These are the activations of a small neural network, seen along a few directions. Each row is one input.
Each table varies a few parts of the input and shows all the possible inputs, shuffled.
A made-up example of a description, with smaller parts first: ring(8) and (point or line(11) or (values(3) and line(4))).
Shared parts are said once, and a part with two or three values counts as separate values.

Other details of the inputs shift rows strongly along two fixed directions, in all tables alike. That doesn't count.

Rows:
r1: [ 18  32  13  -8 -29 -13  43  32 -31 -15 -23]
r2: [-15  13 -32  16  -4  25 -17  -4  18  13   0]
r3: [ 31  20  35  -9 -25 -12  39  51 -34  -2 -45]
r4: [ 25  32  23 -12 -10 -21  44  28 -41  -5 -26]
r5: [-11  14 -27  24  -2  24 -16  -3  19  17   9]
r6: [ 19  30  19  -9 -23 -13  44  33 -37 -13 -26]
r7: [ 13  30   1 -18 -33  -7  40  28 -32 -18 -41]
r8: [  6 -54  37 -23  23 -24 -17  -3   4 -21   6]
r9: [-10  15 -17  27  -4  24 -14  -3  20  22  16]
r10: [-10 -37  15 -22   9 -27  -7 -14   7 -41  25]
r11: [-11 -43  19 -27  11 -19  -8 -21   2 -33  12]
r12: [ -2  13 -22  26   8  18 -15  -4  13  27  16]
r13: [ -2   7 -27  14   6  25 -17 -14   7  32  -6]
r14: [ 20  35  18 -10 -11 -22  44  33 -36 -12 -22]
r15: [ -5  12  -5  23   5  19 -11 -10  14  34  10]
r16: [-13 -35  15 -21  10 -25  -7 -11   8 -44  26]
r17: [ -9 -13 -11  -4   1  12 -14 -19   8   8  -4]
r18: [-13  -7 -20  -1  -2   8 -15 -12  14  -4   2]
r19: [ -8  22 -23  12 -15  24  -2   4   6  14 -13]
r20: [-14 -39   5 -31  17 -20 -11 -17   1 -40   9]
r21: [-11 -41  14 -28   4 -20  -7 -21   6 -38  14]
r22: [ -4 -36  22 -24  22 -31  -5 -20   2 -28  22]
r23: [ -1 -41  21 -24  20 -27  -7 -21  -3 -27  20]
r24: [ -2 -17  10  12   0  11 -21   7  23  11   4]
r25: [ -3   6 -18  19  -2  25 -14 -13  12  32   1]
r26: [  1   5  -8  31  -1  23 -23  16  26  29   1]
r27: [ -1  12 -15  25  11  20 -14  -6   9  31  12]
r28: [  1 -50  31 -20  21 -25 -17   2   9 -28  11]
r29: [ 17  24  -7   5  -7   5  16  11 -20  16 -20]
r30: [ -7  -6 -13   5  12   5 -14  -8   8   1  11]
r31: [ -2  10  -8  24   4  20 -12 -15  15  41   9]
r32: [  2  25 -16  22   2  13   0  11   1  18   6]
r33: [ 18  32   3 -12 -28 -14  41  32 -32 -20 -30]
r34: [  3  11 -10  23  13  16 -14 -15  11  42  10]
r35: [ -6  10 -26  15   7  26 -18 -11   8  29  -5]
r36: [ -4  21 -16  17 -12  20   0   5   6  13  -4]
r37: [ -5 -42  16 -27  21 -22  -9 -21  -3 -31  13]
r38: [-12 -33  22 -22  14 -29  -6 -16   9 -37  25]
r39: [ -6  14 -11  24  -2  19 -12 -11  20  32  12]
r40: [ 22  30   4 -13 -18 -16  41  31 -38 -14 -31]
r41: [-11 -41   4 -33  15 -22 -11 -20   0 -37   8]
r42: [-12   8 -25  16  -1  31 -18 -12  14  28  -5]
r43: [  2  26 -10  20  -6   9   3   3   8  22   3]
r44: [ 16  35  22 -10 -25 -17  46  31 -31 -14 -24]
r45: [ -4 -10   0   7   4   6 -10 -14   9  11  13]
Description of these inputs: ring(5) and (point or (values(2) and line(4))).
Changing only the ring(5) part turns r33 into r40. The same change can be made to r16. Which row results? -> r32
Changing only the ring(5) part turns r23 into r1. The same change can be made to r34. Which row results? -> r39
Which other rows does r18 become when the line(4) part takes its other values? List them by row number. -> r10, r33, r43
Which other rows agree with r3 in the ring(5) part? List them by row number. -> r6, r11, r15, r17, r25, r31, r42, r45

Rows:
r46: [ 3  1  4  1 -2  0  2  1 -2  3  0]
r47: [ 4  0  0  0  0 -1  1  1 -2  2 -3]
r48: [ 2  3  4  0  1 -1  2  0 -2  2  0]
r49: [-3  3 -2 -1 -5  1  3 -1  0 -4 -1]
r50: [ 2  2  3 -1  1  0  1  1 -1  3 -3]
r51: [ 1  3 -1  1  0 -1  3  1 -3 -1  2]
r52: [ 3  0  0  1 -1  0  0  3 -1  0 -3]
r53: [ 0  3  0  1  1 -1  1  4 -2 -2  0]
r54: [ 3 -1  3  0 -2  0  1  2 -2  3 -3]
r55: [ 3  1  1  1 -1 -1  2  0 -2  1 -1]
r56: [-15  -5 -21  16   9  18 -26 -21  24  18  19]
r57: [ 3 -1  3  0 -2  1  0  5 -1  1 -3]
r58: [ 2  2  0  0  2 -1  1  1 -3  1 -3]
r59: [ 2  0  4  0  0 -1  2  1 -1  4 -3]
r60: [ 1  2  4  2 -1 -2  3  2  0  2  1]
r61: [-2  4 -6 -2 -3  0  2  1 -1 -4 -2]
r62: [ 2  1  2  1 -3  0  1  5  0  0  0]
r63: [-2  0 -2 -2 -4  3  0  2  0 -3 -5]
r64: [ 1  1  3  0  1  0  0  4 -1  1 -3]
r65: [-12 -13 -11  17  13  17 -29 -17  26  22  17]
r66: [ 3  2  0  2 -1 -1  1  4  0 -1 -1]
r67: [ 2  0 -2  0  1  0  1  4 -3  0 -2]
r68: [ 3  3  0  2 -2 -2  3  1 -1  0  1]
r69: [ 2  1  3  1 -3 -1  2  2 -1  1  1]
r70: [-2  2 -5 -3 -3  1  1  1 -2 -2 -4]
r71: [ 1  3  2  1  0 -1  1  4  0  0  0]
r72: [ 2  2  5  1 -1 -1  3  1 -1  3 -1]
r73: [ 1  3  1  0  1 -1  3  0 -4  1  0]
r74: [-2  2 -2 -2 -4  2  3 -2 -2 -2 -3]
r75: [-1  2 -5 -4 -2  1  2 -2 -3 -1 -4]
r76: [ 1  1  3  2 -1 -1  2  4  1  1 -1]
r77: [ 2  2 -2  1  0  0  2  4 -2 -2  0]
r78: [-1  1 -2 -3 -4  2  2 -1 -1 -2 -5]
r79: [-2  3 -3 -1 -5  2  1  2  1 -4 -3]
r80: [ 3  1 -1 -1  1  0  2  1 -3  1 -2]
r81: [ 2  2 -1  0  1  0  3  0 -4  1  0]
r82: [ 0  4  0  1  1 -2  2  1 -2 -1  1]
r83: [ 1  1  0  0  2 -1  0  4 -2  0 -3]
r84: [ 1  4  3  1  0 -1  3  2 -1  1  1]
r85: [-14 -48  17 -33  15 -27 -10 -26   4 -41  19]
What do these inputs look like to the network? -> ring(5) and (values(2) or ring(6))
Changing only the ring(5) part turns r63 into r74. The same change can be made to r52. Which row results? -> r55
Changing only the ring(5) part turns r48 into r71. The same change can be made to r72. Which row results? -> r76
Which other rows agree with r75 in the ring(5) part? List them by row number. -> r47, r50, r54, r58, r59, r78, r80
Which other rows does r65 become when the ring(6) part takes its other values? List them by row number. -> r52, r57, r64, r67, r83
Which other rows does r56 become when the ring(5) part takes its other values? List them by row number. -> r61, r70, r75, r85
Which other rows does r56 become when the values(2) part takes its other values? List them by row number. -> r49

Rows:
r86: [  6 -20  23 -22  -6 -19   8   9  -9 -26 -10]
r87: [ -4 -21  11 -12  16 -17  -7 -15   1 -19  20]
r88: [-11 -38  25 -28  10 -29  -4 -10   4 -42  20]
r89: [ -5 -36  25 -20  10 -23  -4 -18   3 -22  17]
r90: [ -1  48 -42  21 -20  30  11   8  -9  26 -22]
r91: [ 21  36   1  10 -11   8  23  24 -22  21 -29]
r92: [ 20  20  10 -15 -15 -19  34  34 -31 -20 -29]
r93: [-5 -5 -5  3 10 -1 -6 -4  7 -1 10]
r94: [  5  27  -2 -23 -31 -11  39  18 -30 -28 -32]
r95: [ -3  10 -14  24  -2  21 -14   6  16  20   3]
r96: [-11   2 -18  32  10  25 -28 -20  31  32  29]
r97: [ -8 -23  -4   7  22   4 -24 -28  19  15  24]
r98: [ -1   8  -4  19   0  21 -12  -3  13  30  -1]
r99: [ -2  -8  -6   6   7  10 -16  -3   7  14   0]
Changing only one part turns r90 into r94. The same change can be made to r93. Which row results? -> r88
What do these inputs look like to the network? -> values(2) and (point or ring(6))
Which other rows does r86 become when the values(2) part takes its other values? List them by row number. -> r99
